These are the activations of a small neural network, seen along a few directions. Each row is one input.
Each table varies a few parts of the input and shows all the possible inputs, shuffled.
A made-up example of a description, with smaller parts first: one of 4 places along a line, together with either a single point or (one of 2 separate values, together with one of 5 places around a ring) or one of 11 places around a ring.
Shared parts are said once, and a part with two or three values counts as separate values.
(in the rows, 128 means zero)

Other details of the inputs vary at random and push rows far along two fixed directions, the same in every table; ignore that.

A family of inputs:
r1: [127 117 115 137 147 129 134 134 113  99 130]
r2: [ 93 109 106 138 131 147 133 125  79 105 113]
r3: [166 105 165 134 114  84 122 111 175 161 101]
r4: [127 132 116 123 138 138 127 148 139 112 136]
r5: [107 187  89 129  89 106 158 123  97 110 127]
r6: [170 121 170 131  99 109 128 129 163 189 119]
r7: [125 136 125 120 137 129 121 131 111 128 141]
r8: [184  75 198 146  82 109 140 126 101 150  97]
r9: [ 78 148  69 122 161 140 113 124 143  95 148]
r10: [127 118 125 125 140 143 141 153  78 122 116]
r11: [148 158 145 116 105 135 109 118 185 162 143]
r12: [175 124 177 140 108 103 121  97 164 177 107]
r13: [111 155 114 119 156 120 117 115 171 117 140]
r14: [151  76 141 139 123 123 157 160  99 128 105]
r15: [141  58 136 148 134 122 160 137  26 122  70]
r16: [119 123 109 123 146 133 127 143 114  95 145]
r17: [180 113 180 125 111  87 122 124 172 154 122]
r18: [137 132 149 130 104 141 123 134 139 141 128]
r19: [160 151 158 115 118 104 110 130 210 159 138]
r20: [ 71 150  90 129 149 163 123 119 105  92 143]
r21: [114 118 113 118 137 147 134 136  75 103 135]
r22: [114 172 118 110 115 141 107 121 196 163 165]
r23: [121 123 137 132 105 141 132 141 130 144 132]
r24: [141 113 136 139 137 125 137 127  87 128 115]
r25: [141 136 138 130 119 130 121 110 137 137 134]
r26: [118 160 131 133 117 138 107 107 162 131 151]
r27: [146  59 146 145 128 136 168 130  27 111  75]
r28: [ 95 159  94 116 167 128 117 131 145  97 157]
r29: [ 77 151  80 108 166 142 129 159 136 104 156]
r30: [ 89 132  88 122 142 147 121 115 105 113 130]
r31: [114 156 108 126 144 129 110 108 185 119 147]
Each input here is: either a single point or (one of 5 places along a line, together with one of 6 places along a line).
Which other rows does r16 become when the place on the line of 5 takes its other values? List them by row number.
Answer: r7, r8, r17, r21
Which other rows does r11 become when the place on the line of 5 takes its other values? List them by row number.
Answer: r4, r10, r18, r19

A family of inputs:
r32: [203 109 192 118 115 110 121 142 154 165 136]
r33: [128 155 127 146 108 128 133  83 116 140 110]
r34: [171 112 162 128  85 133 151 151  71 164 111]
r35: [131  80 112 131 136 121 164 166  92 103  91]
r36: [188  63 175 158 141 105 151 107  72 113  75]
r37: [134 172 143 115 118 102 110 140 246 177 151]
r38: [161 174 149 115 114 105  97 111 242 133 163]
r39: [127 162 131 116 128  89  88  87 235 180 135]
r40: [119  83 142 132 154 174 113 136  91 100 135]
r41: [ 81 115  70 135 186 142 146 125  81  93 105]
r42: [115 177 101  94 147 138  99 147 214 170 173]
r43: [127 107 123 149  93 120 161 126  54 114 105]
r44: [ 62 194  54 112 127 164 133 139 109  80 160]
r45: [124 115 112 134 129 100 130 126 164 138 124]
r46: [ 60 171  71 119 137 145 122 105  73  98 141]
r47: [180 108 183 134 120  83 109  92 154 147 112]
r48: [ 72 161  64 118 176 140 111 129 122  57 178]
r49: [105 165 115 112 158 137 122 157 143  90 170]
r50: [ 75 116 104 133 125 197 128 132  52 108 132]
r51: [167 101 177 146  75 114 172 156  65 145  91]
r52: [159  49 181 144 114 140 129 132 135 174  88]
What do these inputs look like to the network?
Answer: one of 3 separate values, together with either a single point or one of 6 places along a line
Changing only the choice among 3 separate values turns r48 into r45. The same change can be made to r38. Which row results?
Answer: r35
Which other rows does r44 become when the place on the line of 6 takes its other values? List them by row number.
Answer: r33, r34, r43, r46, r51
Which other rows does r32 become when the choice among 3 separate values takes its other values? List them by row number.
Answer: r34, r42

A family of inputs:
r53: [111 199 137 127  99 126 106 117 186 179 168]
r54: [ 58 164  59 118 139 157 140 128  70  71 125]
r55: [120 197 115 110 160 151  94 136 225 114 184]
r56: [ 74 114  84 126 185 193 109 111  68  95 140]
r57: [187  55 148 164 117  97 184 116  41 105  75]
r58: [141  79 160 138 152 129 154 178  69  88 114]
r59: [132 146 124 114 142  86 107 117 225 160 131]
r60: [108 220 102 118 119 151 113 116 185 168 176]
r61: [191  71 184 133 132  62 142 129 132 161  82]
r62: [136  73 125 123 107 146 155 186  62 119 111]
r63: [ 60  96 102 129 177 179 109 118  58  90 134]
r64: [169  60 192 157 103 136 119  93 149 177  86]
r65: [117 174 104 127 110 100 115  82 225 134 152]
r66: [168  95 177 115  85 111 125 155 122 162 137]
r67: [ 69 148  56 141 165 127 126 124  78  55 154]
r68: [153 167 169 129  79  93 106  86 170 158 122]
r69: [205  57 214 150  97 100 153 161 146 148  79]
r70: [132 182 143 133  78 127 124 119 208 195 139]
r71: [ 93 136  67  98 153 180 135 175  70  86 164]
r72: [155 107 147 131 102 119 153 111  54 113  79]
r73: [109 149  80 106 188 119 120 132 145 111 136]
Changing only one part turns r71 into r66. The same change can be made to r73. Which row results?
Answer: r61
What do these inputs look like to the network?
Answer: one of 3 separate values, together with either a single point or one of 6 places around a ring

A family of inputs:
r74: [165  90 179 129  91 122 134 153 160 156 107]
r75: [108 182  99 129 122 133 145 121 110 115 130]
r76: [171  96 181 134  93 125 133 133  95 180 117]
r77: [ 98 142  84 112 191 165 108 138 138 112 157]
r78: [146  93 152 161  81 136 166 125  79 131  78]
r79: [162 110 159 114 117 107 147 169 118 136 111]
r80: [131 137 119 127 135 134 107 127 223 140 148]
r81: [108  56 126 153 150 123 157 140  62  88  85]
r82: [142  75 139 146 158  90 163 140  56  99  81]
r83: [137 147 132 132  86 103  99  76 221 163 134]
r84: [115 139 125 127 146 153 118 128  88  42 168]
r85: [ 87 178  82 110 134 139 130 155 113 115 174]
r86: [ 75 148  93 120 189 141 105 108 128 107 148]
r87: [177 126 183 148  84 127 138  93 124 180  93]
r88: [151 167 132 121 101  77 106  86 194 157 134]
r89: [ 95 126  89 122 152 142 119 102  77 107 128]
r90: [101 155 116  97 152 160 101 149 142 132 155]
r91: [139 115 106 123 166 122 146 157 119 107 126]
r92: [124 151 138 128  84 132 111 130 186 164 161]
What do these inputs look like to the network?
Answer: either a single point or (one of 3 separate values, together with one of 6 places around a ring)
Which other rows does r82 become when the choice among 3 separate values takes its other values? List them by row number.
Answer: r81, r86
